Each row below holds a small network's activations on one record, seen along a few directions.
Records have a field called K. Each example row is followed by its value.
Other fields move the rows too, some of them a lot.
In the rows, zero is written as 500.
Strong random noise was added to every row along 8 fixed directions; ignore it. To show where, here is one row again and again, with new noise each time:
[619 446 428 533 471 443 730 626 572 508 272 521 597 580 593 534 459 691
 554 488 686 467 560 561 304]
[557 534 350 644 407 514 421 570 426 611 313 510 569 633 405 548 336 543
 470 552 456 423 430 543 316]
[698 651  99 469 598 409 335 634 406 319 370 632 262 599 675 539 595 753
 524 717 615 496 375 262 419]
[516 491 422 534 285 482 585 558 545 596 408 544 427 516 294 585 170 727
 363 294 540 512 667 435 328]
[565 301 547 652 610 596 477 642 575 611 477 213 755 570 587 346 621 577
 670 740 305 625 453 608 529]
[519 525 454 479 344 379 604 628 618 594 337 497 568 516 649 425 521 638
 645 553 721 408 442 645 362]
[622 508 370 459 397 499 589 582 471 526 352 582 620 590 574 355 537 530
 581 671 653 293 311 746 269]
[570 443 518 395 426 494 526 527 600 545 543 476 464 450 479 354 463 492
 479 523 517 427 345 619 380]
[721 240 639 379 886 627 637 464 671 258 698 380 362 418 529 490 593 486
 363 470 333 702 526 289 573]
[621 457 516 546 805 598 498 432 522 280 496 523 397 562 542 709 546 410
 398 494 406 588 569 223 585]

[407 668 336 569 423 350 426 592 423 550 394 509 488 517 587 565 534 710
 623 534 642 536 608 439 561]
k3
[542 520 457 614 606 518 544 448 407 410 359 623 448 583 435 774 384 471
 353 346 480 539 625 308 444]
k7
[597 209 737 396 599 642 628 471 656 503 720 342 547 378 402 310 493 388
 405 462 297 573 405 626 464]
k5
[676 393 461 565 568 425 713 533 489 517 214 595 501 589 480 658 351 505
 349 307 555 502 457 491 162]
k6
[323 701 536 795 406 452 297 450 491 653 242 515 561 634 447 852 308 290
 500 398 473 416 551 395 523]
k8
[567 567 517 464 673 431 557 429 499 407 469 538 402 460 425 665 402 360
 338 339 556 445 464 443 432]
k1
[463 636 521 368 320 487 577 315 419 439 427 864 385 522 460 590 430 228
 378 349 697 221 392 588 345]
k6
[403 492 672 354 520 489 487 493 761 393 727 415 361 345 703 437 699 547
 641 532 574 602 600 358 801]
k8
[361 437 562 680 174 717 347 442 418 737 501 503 667 627 253 445 296 394
 486 530 245 428 527 630 464]
k5
[415 290 725 590 313 627 473 487 642 741 603 326 575 462 254 428 264 456
 413 361 218 597 545 565 461]
k5
[642 317 389 480 616 468 641 637 436 490 491 413 534 496 538 366 576 807
 510 534 450 707 547 488 409]
k4
[299 814 517 450 464 378 337 413 522 416 548 600 376 429 643 642 619 354
 609 513 710 374 524 408 754]
k1
[541 427 460 353 247 302 668 621 616 654 402 546 418 419 573 324 448 727
 534 386 691 500 404 644 237]
k6
[654 576 312 423 691 332 393 598 481 468 494 395 376 447 539 424 535 566
 474 595 527 506 268 502 404]
k3
[600 449 367 404 344 451 544 647 580 604 534 405 447 440 375 299 322 795
 461 496 534 499 463 597 327]
k2
[523 561 342 498 412 480 546 441 304 479 393 731 392 569 354 618 344 569
 333 348 547 471 579 421 340]
k7
[417 654 508 303 456 478 392 317 365 411 643 723 372 429 541 409 668 208
 481 551 592 306 283 603 560]
k4
[355 585 552 495 284 481 374 471 504 625 525 539 536 474 506 424 513 378
 576 544 520 382 386 636 522]
k8
[510 593 246 656 656 664 266 452 186 315 511 628 424 666 455 676 569 594
 449 658 313 621 671 168 682]
k7
[449 460 710 563 676 528 565 453 651 463 524 360 571 475 538 636 527 376
 522 432 469 570 635 426 663]
k2
[539 423 635 333 604 447 717 548 768 362 609 414 420 364 678 461 619 653
 575 441 676 596 645 414 628]
k2
[322 640 442 462 287 429 499 452 396 513 529 666 404 460 452 566 455 640
 500 366 637 515 717 418 595]
k4
[550 354 538 618 665 398 474 667 653 635 519 131 501 407 447 508 389 733
 486 410 312 802 582 379 530]
k1
[446 716 479 559 368 226 483 497 541 709 239 518 448 478 356 705 166 355
 371 217 674 311 367 609 238]
k3

Which value of K does each new row have?
[567 668 327 614 627 641 135 394 284 405 439 626 480 689 504 574 582 151
 475 792 333 295 183 460 505]
k8
[683 415 330 479 638 453 573 554 348 455 389 562 469 561 528 455 553 603
 432 533 486 556 385 500 299]
k7
[710 424 562 397 790 440 670 468 670 290 442 539 308 459 601 662 499 409
 349 349 580 530 433 320 395]
k8
[567 545 485 395 656 451 346 411 516 355 584 595 208 435 560 574 566 333
 374 465 438 529 312 290 525]
k6
[495 698 174 377 367 325 246 619 409 463 535 617 220 453 652 381 631 788
 591 670 630 524 370 357 527]
k7
[495 370 592 486 461 543 626 490 492 563 533 473 598 472 437 415 479 504
 477 438 453 533 531 619 446]
k7
[522 383 551 603 497 529 416 577 594 681 551 238 542 462 281 452 266 560
 409 437 260 614 487 519 446]
k2
[640 399 361 483 512 556 442 554 395 524 561 483 435 496 315 389 376 609
 345 518 322 554 385 508 332]
k7
